These are the activations of a small neural network, seen along a few directions. Each row is one input.
Each table varies a few parts of the input and shows all the possible inputs, shuffled.
Descriptions start from the smaller parts, as in this example, which fits no table here: ring(8) and (point or ring(11) or (values(3) and line(4))).
Shared parts are said once, and a part with two or three values counts as separate values.

Other details of the inputs vary at random and push rows far along two fixed directions, the same in every table; ignore that.

Rows:
x1: [ 1.72  0.28  0.12  2.51 -1.81 -2.83 -0.11  0.27  0.27  0.12 -1.57 -0.13
  3.50]
x2: [-2.96 -0.29 -1.08 -0.63  0.67  1.19  0.31 -0.70  0.09 -0.52  1.02 -1.43
 -2.22]
x3: [ 2.97 -0.97  0.21  2.23 -0.37 -1.24  0.44  1.80  1.03  1.06  0.47  2.21
  4.83]
x4: [ 1.94 -0.56  1.61 -6.72  0.88  3.04 -1.31  2.62 -4.46 -0.15 -0.49  1.74
 -3.68]
x5: [ 3.43 -0.43  0.95  2.54  0.23 -1.80  1.09  0.83  1.12  1.14  0.63  1.48
  3.78]
x6: [-0.21  0.93  1.40 -6.36 -0.65  1.90 -1.69  0.71 -5.08 -0.83 -1.97 -0.42
 -5.15]
x7: [-3.32  0.11 -0.74 -0.97  0.35  1.34 -0.10 -1.47 -0.66 -1.33  1.13 -1.38
 -2.27]
x8: [-2.37 -0.24 -0.78 -0.78  0.48  1.85 -0.24 -1.13  0.93 -0.44  0.41 -1.08
 -2.32]
x9: [-3.86  0.26 -1.56  0.43  0.62  1.61  0.97 -2.30  2.70 -0.70  1.59 -1.61
 -1.83]
x10: [-4.80 -0.43 -1.46  0.82  1.20  1.29  1.18 -1.75  1.21 -0.75  2.22 -2.07
 -1.55]
x11: [ 1.66  0.20 -0.02  3.10 -1.33 -2.87 -0.52  0.21  0.80 -0.09 -1.21  0.55
  3.27]
x12: [ 0.23 -0.50 -0.96  6.48 -0.47 -3.57  1.18 -0.39  3.46  0.71  0.10 -0.22
  5.23]
x13: [-2.82  0.89 -0.98 -0.71  0.75  1.53  0.63 -1.63  0.99 -0.55  0.92 -1.37
 -2.94]
x14: [ 0.20  1.00  1.40 -5.72  0.68  2.38 -1.97  0.86 -3.84 -0.11 -2.09  0.09
 -6.01]
x15: [-3.14  1.13 -0.65 -0.85  1.13  1.52  0.62 -1.75  0.63 -0.50  0.96 -1.42
 -3.06]
x16: [ 1.33 -1.30 -0.70  6.11  0.65 -2.33  2.42  0.14  2.93  0.70  1.85  1.12
  7.00]
x17: [-0.90 -0.69  0.04 -1.35  1.22  2.11  0.94 -0.25  0.61 -0.11  2.87 -0.30
 -0.82]
x18: [ 2.97 -0.97  0.35  2.14  0.11 -1.31  0.55  1.51  0.66  1.07  0.30  2.09
  4.65]
x19: [ 8.94  1.93  3.76 -1.99 -1.76 -4.66 -3.17  3.73 -6.17  1.40 -6.78  3.65
  0.66]
x20: [-4.47 -0.30 -1.58  0.20 -0.33  1.52  1.10 -2.12  0.62 -1.46  1.88 -2.56
 -1.12]
x21: [ 9.43  2.53  3.93 -2.45 -1.80 -4.25 -2.92  4.03 -4.24  2.24 -7.25  3.99
 -0.04]
x22: [ 0.15 -0.47 -0.85  6.49 -0.02 -3.67  1.26 -0.75  3.10  0.76  0.03 -0.29
  5.15]
x23: [-0.25 -1.04 -0.22 -1.11 -0.06  2.10  0.42  0.18  1.69  0.31  2.72  0.48
  0.10]
x24: [-0.53 -1.13 -0.22 -1.23  0.45  2.19  0.55 -0.21  1.38  0.29  2.73  0.24
 -0.21]
x25: [-4.06 -0.48 -1.55 -0.09 -0.58  1.48  0.61 -1.91  0.98 -1.40  1.59 -2.38
 -0.67]
x26: [ 0.58  0.80  1.07 -5.75  0.35  2.48 -2.01  1.04 -3.67 -0.20 -2.19  0.16
 -6.06]
x27: [-3.88 -0.54 -1.72  0.14 -0.10  1.39  0.05 -1.87  1.28 -1.54  1.82 -1.70
 -1.04]
x28: [ 2.04  0.29  0.24  3.53 -0.47 -2.38 -0.24  0.30  1.66  0.87 -1.68  0.55
  2.83]
Description of these inputs: line(4) and (values(2) or line(5)).
- Changing only the line(4) part turns x26 into x14. The same change can be made to x20. Which row results? => x6
- Start at x21 and move only the line(4) part, one step at a time. The first step leads to x9. Which rows follow, in order? => x13, x15
- Start at x25 and move only the line(5) part, one step at a time. The first step leads to x27. Which rows follow, in order? => x22, x8, x9
- Which other rows agree with x11 in the line(4) part? List them by row number. => x1, x3, x12, x21, x23, x28

Rows:
x29: [ 3.64 -0.88  1.83 -2.38  1.37  0.78 -0.37  2.47 -1.80  1.45  0.09  2.18
 -0.51]
x30: [-4.15 -0.26 -1.76  0.67  0.84  1.89  0.10 -1.96  2.13 -0.90  1.40 -1.59
 -2.11]
x31: [-3.67  0.18 -1.43  3.39  0.93  0.06  1.48 -3.01  3.30 -0.68  3.03 -1.72
  0.35]
x32: [-1.41 -1.04  0.12 -5.24 -0.64  2.94 -1.35  0.33 -3.33 -1.72  1.57 -0.33
 -3.03]
x33: [ 3.97  0.85  1.53  1.98 -0.28 -3.28 -1.43  0.76 -0.84  1.07 -2.96  1.31
  1.31]
x34: [ 2.44  0.61  0.82  2.65 -0.66 -3.61 -0.20  1.19 -1.04  1.17 -3.43  0.30
  2.26]
x35: [-4.37 -0.43 -1.53  0.60  0.46  1.24  0.44 -2.01  1.40 -1.00  1.59 -2.59
 -2.16]
x36: [-1.76  0.07  0.36 -4.86 -0.06  1.88 -1.31  0.37 -3.20 -0.49 -1.08 -1.64
 -5.50]
x37: [ 3.40 -0.02  1.53 -2.58 -1.32  0.03 -0.96  1.41 -0.94  0.76 -0.41  1.07
 -0.26]
x38: [-1.81 -1.90 -1.88  4.64 -0.23 -1.16  0.94 -0.53  2.23 -0.70  2.01 -0.27
  5.01]
x39: [-1.67  0.01 -1.23  4.57  0.04 -1.85  0.89 -1.23  2.35  0.04 -0.24 -1.17
  2.17]
x40: [-2.57 -1.46 -0.99  2.47  1.90  1.90  2.94 -1.50  3.32  0.09  5.41 -0.73
  2.05]
x41: [-3.79  0.20 -1.08  0.39  0.53  1.60  0.45 -2.71  1.60 -1.12  2.22 -1.98
 -1.97]
x42: [ 1.44  0.57  0.71  0.41  0.50 -1.33 -1.05  0.19 -0.32  0.52 -1.12  0.62
 -1.04]
x43: [ 4.79 -0.08  1.51  0.63  1.00 -1.09  0.71  2.57 -0.39  1.88 -0.96  3.13
  3.31]
x44: [ 2.49  0.17  0.69 -1.69 -1.31  0.35 -0.24  1.03  0.15  0.51 -0.28  1.02
  0.69]
x45: [ 1.47  0.93  1.46 -1.12 -0.81 -1.65 -0.43  0.43 -2.76  0.39 -2.17 -0.53
 -0.87]
x46: [ 2.82  0.00  0.80 -2.71 -1.16  0.63 -0.99  2.01 -0.44  0.71 -1.28  1.55
 -0.15]
x47: [-2.44 -1.72 -1.52  1.53 -0.15  1.37  0.94 -1.09  3.88 -0.10  3.47 -1.33
  0.91]
x48: [ 1.19 -1.67 -0.54  6.31 -0.67 -3.68  0.67  0.01  1.67  0.05  1.04  0.50
  7.13]
x49: [ 3.10  1.62  0.98  2.57 -0.62 -3.03 -0.24 -0.15 -0.11  0.57 -2.51  1.17
  2.47]
x50: [ 1.72 -0.50  0.34 -2.21 -0.97 -0.01 -1.28  1.97 -2.78 -0.63 -1.28  1.53
  0.97]
x51: [ 1.77  0.84  0.74 -0.70  0.40 -0.88 -1.42  0.89 -0.97  0.62 -2.19  1.27
 -1.67]
x52: [-1.58  0.73 -0.02 -2.90 -0.29  1.12 -0.31  0.31 -2.07 -0.46 -1.78 -1.08
 -3.00]
x53: [-2.69 -1.07 -1.47  2.25  1.86  2.24  3.23 -1.43  3.55 -0.07  4.86 -0.46
  2.41]
x54: [-2.02  0.67  0.20 -3.68 -0.17  1.81 -0.74 -0.91 -1.99 -0.97 -0.06 -1.57
 -4.56]
x55: [ 3.96  1.90  1.48  1.44 -0.31 -3.06 -0.49  0.58 -0.87  0.87 -2.78  1.90
  1.56]
x56: [-2.23  1.02 -0.20 -3.72 -0.25  2.11 -0.36 -0.81 -1.74 -1.16 -0.51 -1.30
 -4.22]
x57: [ 3.01  1.44  0.77  2.47 -0.04 -3.04 -0.31  0.70  0.24  0.93 -2.65  1.76
  2.04]
x58: [-1.61 -0.67 -0.37 -5.33 -0.67  3.24 -0.98  0.45 -3.07 -1.90  1.09 -0.10
 -2.67]
x59: [ 1.47  1.27  0.63 -0.89 -0.21 -0.50 -1.15  0.46 -1.09  0.12 -2.57  0.90
 -1.08]
x60: [-4.19  0.23 -1.56  2.29 -0.07  0.08  2.10 -2.33  1.73 -0.88  1.38 -2.60
  0.65]
x61: [-2.43 -1.91 -1.40  1.75  2.30  2.33  2.19 -0.40  3.23  0.48  3.86  0.02
  1.34]
x62: [-0.74 -0.99 -0.23 -5.51 -0.45  3.76 -1.36  1.22 -0.55 -0.11  0.63  0.06
 -4.26]
x63: [ 2.46  1.28  0.70  2.53 -0.79 -3.18 -0.12  0.67 -0.46  0.67 -3.38  0.70
  2.42]
- What is each input in this table made of? => ring(5) and (values(3) or line(4))
- Changing only the ring(5) part turns x61 into x29. The same change can be made to x39. Which row results? => x35
- Start at x62 and move only the ring(5) part, one step at a time. The first step leads to x46. Which rows follow, in order? => x44, x37, x47
- Which other rows agree with x57 in the ring(5) part? List them by row number. => x43, x46, x50, x52, x59, x63
